538,193,598,635,265,304
230,485,295,343,209,215
599,829,31,785,694,362
-> 304

219,50,176,215
102,80,145,107
112,169,28,154
-> 215

7,-33,-45,10,-25,-31,-30
5,-45,-28,1,-36,48,21
-13,0,-1,-17,-18,-24,-24
-> -30

4495,2959,5146,9158
6363,2959,5146,9158
4132,2959,5146,9135
-> 9158

809,829,219,924,235,242
980,252,409,317,315,886
225,614,485,617,529,155
-> 242

-602,65,474,-22,365
656,427,740,711,339
430,352,696,548,372
-> 365
---
[[ -8.5  -8.0  -0.4  12.1  -4.5  19.7 -34.1]
 [-19.5 -30.1  36.6 -28.4 -10.2 -32.9  -6.4]
 [ 25.4  78.3  -3.4  38.3   2.7 -15.5  14.2]] yields 2.7

[[-43.6  73.0 -12.7  75.0]
 [ 51.6   0.4 -81.9 -70.3]
 [ 87.6  17.8 -69.6  78.3]] yields 17.8

[[ 49.8 -28.6 -18.3  51.0   2.8 -14.7  -4.2]
 [ 74.0   7.7   9.0  13.3  32.4  -0.5  -4.8]
 [-31.7  18.8  11.2 -36.1  -6.6   8.9  11.9]] yields -6.6

[[ 16.1  23.3  -2.0   6.1 -33.0   6.8 -30.7]
 [ 26.1  37.0 -11.6   0.3 -80.7  -4.5 -61.8]
 [  4.2  -9.9   4.0  -0.1   0.0   5.9   9.2]] yields 0.0

[[ -4.5 -84.5 -25.1  18.7 -29.6]
 [ 19.1 -78.3 -33.1   3.8 -54.0]
 [ 19.1 -81.0 -45.1   2.7 -54.0]] yields -45.1

[[ 23.0 -26.2  37.5  24.1  16.4 -32.2 -44.4]
 [ 49.9  21.4 -30.2 -28.0  27.5 -11.5  18.8]
 [ 17.3  25.0 -81.4 -17.8 -11.5  -3.3  37.9]] yields -11.5

[[ 49.2 -42.1 -48.6  39.0 -30.2 -19.5  -5.8]
 [ 86.4 -70.3 -79.2  73.9 -46.8 -27.4  -4.8]
 [-12.0 -35.1 -10.6  27.2  17.1   9.7  -0.8]] yields 17.1

[[-23.5  10.5   4.1  -5.2  -0.6]
 [-53.2   0.0   5.2  -0.8 -13.4]
 [-65.7  23.0  -6.1   2.4 -31.6]] yields -6.1

[[-28.5 -10.9 -14.1 -10.6 -12.3]
 [-12.7  -2.2  26.2  -2.1  23.6]
 [ 67.7 -28.5  -7.9  32.3  -2.9]] yields -7.9
---
[[ -8.1  -2.4   8.8  -7.3   4.0]
 [ 75.5  77.6   3.1 -39.6 -75.4]
 [-45.5 -15.7  40.1  24.4 -16.0]] ⇒ 40.1

[[-33.5  24.7  -0.4  -8.2  -6.5 -12.5  32.2]
 [-30.6  83.4  14.4 -15.9 -49.7   0.3  23.2]
 [ 12.1  -8.7   8.1  13.4  -6.3   5.5   7.6]] ⇒ 8.1

[[-33.6 -17.0  26.0 -29.6  62.0  -6.5   7.6]
 [  0.2  78.2 -52.5 -90.4 -47.3 -23.4  20.0]
 [ 19.2 -20.9   8.7  50.1 -56.0  38.5 -44.9]] ⇒ 8.7

[[  0.0   2.4  -1.0   0.5   2.6   0.6  -2.6]
 [  1.3  35.3  65.5  -9.7 -37.2 -18.0 -20.1]
 [ -0.8  -1.6   0.5  -0.6  -0.6  -1.3   1.8]] ⇒ 0.5

[[ 48.0 -24.5  36.0  -5.1 -33.1 -10.4]
 [ 13.2  54.2  -7.4  -9.6   9.8 -68.3]
 [ 43.5  11.9  31.8 -31.1  43.0 -27.8]] ⇒ 31.8

[[-13.8  44.5 -14.7 -50.0  85.2]
 [-67.5 -52.5  16.7  85.4  71.6]
 [ 19.6  24.4  29.1  14.0 -16.7]] ⇒ 29.1

[[ 31.0 -17.3  28.3  56.6]
 [-70.7 -66.9  36.7  18.2]
 [ 74.3  43.2 -14.9  19.2]] ⇒ -14.9

[[ 51.1   8.2 -67.2  23.2 -17.9 -15.5]
 [ 54.2   7.1 -78.6  30.8 -10.7 -14.9]
 [-53.2 -13.9  -3.7   9.4 -54.9 -20.1]] ⇒ -3.7
---
[[-1, 45, 5, -9, -13, 5, -16],
 [35, -10, 9, 0, -4, -36, 12]] value 45, 35

[3, -47, 30, -21, 4, 36, 25] value 36, 30

[[24, 6, -26, -4, 27, -16],
 [15, 8, 19, -31, 0, 30],
 [32, 31, 25, -5, 4, 28]] value 32, 31

[[2, 5, 5, 7],
 [2, 4, 3, 9]] value 9, 7

[[723, -379, 512, 201, -484, -223, -161],
 [-172, 133, 750, 202, -311, 337, -250],
 [313, -535, -245, -93, 372, -106, 206]] value 750, 723

[[3476, 4150, 3737, 6929, 5229],
 [8830, 9271, 8122, 2850, 7059]] value 9271, 8830

[9, 78, 3, 63, 16, 76, 47] value 78, 76

[4576, 8423, 1398, 7074, 6158] value 8423, 7074

[[-358, -422, -550, 595, 357, -385],
 [-881, -698, -95, -974, -136, 671]] value 671, 595
---
[-11.5  40.7 -34.2 -22.0  72.4  38.3 -62.8] ⇒ -62.8
[-80.5  22.9 -71.1 -15.6] ⇒ -15.6
[-13.2  12.1  78.0 -18.1  47.0 -32.2] ⇒ -32.2
[-5.9 53.7 22.8 31.2 81.1] ⇒ 81.1
[ 16.8 -78.6  -9.7 -50.3  14.0] ⇒ 14.0
[-83.4 -11.2  18.2 -86.8  72.3  67.7] ⇒ 67.7
---
[[-14.0  19.8  15.3  -9.7]
 [ -3.0   2.9 -34.6  10.1]
 [-88.0  16.0   2.0 -30.2]] Out: -30.2

[[-74.7   1.1  -4.0  19.0  -1.6  -9.5   3.0]
 [-66.0  -0.3   9.1  -7.8  -1.1  -6.0   0.0]
 [ 85.1   3.4  -2.8 -32.8  -0.4  20.7   5.7]] Out: 5.7

[[  3.4  21.3 -18.0  17.8  45.2  54.3]
 [  6.0 -52.7  11.5  65.7 -50.3  41.0]
 [ -6.4   9.9 -45.7 -44.2  30.0  20.6]] Out: 20.6

[[-66.3  51.6  68.9 -56.4 -57.1  85.7]
 [-65.2 -75.3 -67.3  66.3  63.4  53.7]
 [-25.6 -67.8 -81.4  76.1  53.2  32.6]] Out: 32.6

[[-22.0 -13.5  17.2 -49.8  12.0]
 [ 55.0  11.5 -67.1  27.7  -1.7]
 [ 14.4 -13.7 -35.4 -13.2   5.2]] Out: 5.2

[[-26.5  50.0 -26.2 -27.5]
 [ 76.1  27.8  76.6 -47.7]
 [-16.7  23.1 -51.8 -26.3]] Out: -26.3
---
[[-11 -15 -22 -13]
 [ 25 -27  -9  29]
 [  2 -20 -12   4]] ⇒ -22

[991 153  13 141 462 829 249] ⇒ 141

[[ 36 142 180 197 139 156]
 [223 144 201  68 176 206]] ⇒ 68

[[ 21  16  -3  15  22  -1   4]
 [  1  20  40   3  27  44  21]
 [  5   3  18   1 -18 -29   2]] ⇒ -18

[[ 743 -165  522  152 -252]
 [ 278 -290 -318 -900  -61]] ⇒ -318

[[82 85 23 54]
 [57 50 52 62]
 [37 19 72 43]] ⇒ 23

[277 633 318 237 751 936] ⇒ 277

[5169 5040 5558 2431 8938 2112 4784] ⇒ 2431

[ 17 218 852 795] ⇒ 218

[-26  42  27  13 -11 -10] ⇒ -11
---
[85.1 53.6 64.4 51.0 33.1] | 51.0
[ -3.6 -72.1  10.3 -60.4  41.6  18.7 -18.5] | 18.7
[ 26.1 -25.9  87.2   9.0   1.7] | 9.0
[ 51.0  42.4 -28.3  83.8] | -28.3
[-62.0  72.6 -34.6 -56.5] | -34.6
[ 50.3  21.3  31.3 -70.3  17.5] | -70.3
[ 5.1 64.2 18.9 -0.4 -7.4 -0.2 -5.1] | -0.2
